A small network was shown many inputs. Here are its activations along a few directions, one row for each input.
In each table, some parts of the input vary, and every possible input appears once, in random order.
Descriptions start from the smaller parts, as in this example, which fits no table here: one of 2 separate values, together with either a single point or one of 11 places around a ring or (one of 4 places along a line, together with one of 8 places around a ring).
Shared parts are said once, and a part with two or three values counts as separate values.

Other details of the inputs vary at random and push rows far along two fixed directions, the same in every table; ignore that.

A family of inputs:
x1: [-28 -45  26  22 -15 -72  18  29   4 -51  30  44  62 -30]
x2: [-48 -17 -35 -23 -11 -15  11 -28 -23 -46 -16 -10  53  -8]
x3: [-53 -18 -14 -31 -19 -53  38 -26  -6 -93 -16 -29  73  49]
x4: [  9 -10 -15   9  -7  -3  11  -2  15  13  13 -16  -2  -8]
x5: [ 18  21   6 -25  28  37  -7  -7  15  26  -7  15 -22 -24]
x6: [ 27  -3   1  54 -32   0 -20  37  -1  63   5  26 -32   6]
x7: [ -6  46   0 -54  52  54  33 -32  20 -20 -33  -3 -50  -6]
x8: [ 40  12  75  37  38 -16   3  64  18  59   9  86 -61 -29]
x9: [-41  -6 -14 -18  11   4  16 -19 -13 -16 -19   5  19  17]
x10: [ 24  -4  11  33 -33  -9 -39  24 -28  51  13  16 -22 -11]
x11: [ 37 -36 -20  42 -69 -35 -57  50  -6  30  31  -5  14 -27]
x12: [ -7  -9 -26   8 -12 -12 -11   1  17  -2   7 -14   7 -16]
x13: [ -7  47   6 -47  65  61  32 -31  35   4 -31   2 -45 -11]
x14: [-66 -39 -34 -19 -10 -23  14 -40 -31 -88  14 -19  73  39]
x15: [ 47  27  13  33   7  26 -26  38  26  81   0  15 -82 -19]
x16: [-27  42   2 -31  66  47  35 -32  12   5 -50  12 -43   4]
x17: [-41  25  18 -23  50  37  24 -26  -1   2 -19  15 -29  28]
x18: [ 43 -14   4  49 -37  -2  -9  35 -14  59   2   4 -23 -16]
x19: [ 43 -35 -17  28 -77 -27 -52  32  -7  23  35   2  28 -36]
x20: [ 44 -30  13  52 -59 -63 -34  46  -7  23   7  -8  36  -5]
x21: [ 43  12  25  46   2  34   7  38   3  81  -3  27 -64  14]
x22: [-25  34 -10 -57  67  37  26 -28  14  -7 -28  -1 -33  -3]
x23: [-26  27   8 -32  44  37  29 -14  -9   6 -37  19 -44  23]
x24: [-30 -32 -37   5 -35 -23  25 -21 -21 -49   1 -25  66  -4]
x25: [ -6   9   5 -35  14 -31  19  -2  19 -39 -17 -35  11  16]
x26: [ -3 -26 -36 -17 -48 -17  23 -24  -4 -55  18 -33  44 -13]
x27: [ 46 -39   2  53 -50 -13 -65  25   1  19  57   0  35 -21]
x28: [ 22 -35 -21  58 -78 -38 -41  33 -16  28  16   4  21 -20]
x29: [ 51  19  27  36  40  35 -41  30  14  73  18  17 -64  -5]
x30: [ -4  40  10 -57  69  53  22 -38   1 -23 -11  -3 -43   5]
x31: [ 42  10  27  53  17  41   6  34  12  90  -4  31 -59  11]
x32: [  8   7  16 -40   8 -15  17 -18  24 -41 -20 -25  17   6]
x33: [ 36  31  41 -16  40  14   7  -4  43  22 -21  -3 -16  -3]
x34: [-15 -38 -36   6 -64 -44 -22   3 -39 -27   4  -9  57 -15]
x35: [-36 -27 -29  -8 -29 -32  -6 -25 -45 -67  15 -19  56  12]
x36: [ -2 -13   6  19  -4   5 -12   5 -26   1  15  13  -6  32]
x37: [-14 -16 -10 -12 -17 -57   4  -5  19 -57   4 -43  70   7]
x38: [ -5  40  12 -54  37  42  12 -33   5  -8  -5   4 -38  -3]
x39: [ 10 -32   0  52 -61 -31 -52  21 -23  34  29   6  32 -15]
x40: [-21  48  38 -32  75  20  50 -18  20  -8 -47   6 -19  46]
x41: [ 23 -31 -13  38 -72 -41 -56  35 -15  20  49 -12  19 -18]
x42: [ 20 -11   4  60 -23   5 -23  34  10  62   9  29 -15   4]
x43: [ 20  -6  24  50 -33   3 -35  35 -15  59  21  27 -30  13]
x44: [ 24  27  -2  -7  25  29  25   9  15  31  -6  -8 -57  -4]
x45: [-34  31   5 -43  80  43  27 -45 -15 -30 -29   6 -22  24]
x46: [-12   9 -16 -24  19   5  -3 -18 -12 -41  14 -20   0  13]
x47: [-49 -13 -14 -29 -13 -51  27 -30  -8 -92 -20 -38  94  19]
x48: [-65 -15 -39 -41 -13 -26   8 -39 -12 -91  16 -39  66   2]
x49: [  8  27   8 -38  53  57  45 -26  29   7 -18  -7 -37  -8]
x50: [-16   7   6 -33  12  23  -3 -27   7 -21   5  -9   7 -14]
Each input here is: one of 2 separate values, together with either a single point or (one of 4 places along a line, together with either a single point or one of 5 places along a line).
Changing only the choice among 2 separate values turns x26 into x49. The same change can be made to x20. Which row results? -> x47
Changing only the choice among 2 separate values turns x1 into x8. The same change can be made to x31. Which row results? -> x21
Change only the choice among 2 separate values in x34. List by row number the other rows that result. -> x2
A walk changes only the place on the line of 4. It starts at x38 and steps to x41. List the rest of the walk in order. -> x10, x43
Change only the place on the line of 4 in x13. List by row number the other rows that result. -> x12, x16, x42
Change only the choice among 2 separate values in x46. List by row number the other rows that result. -> x29
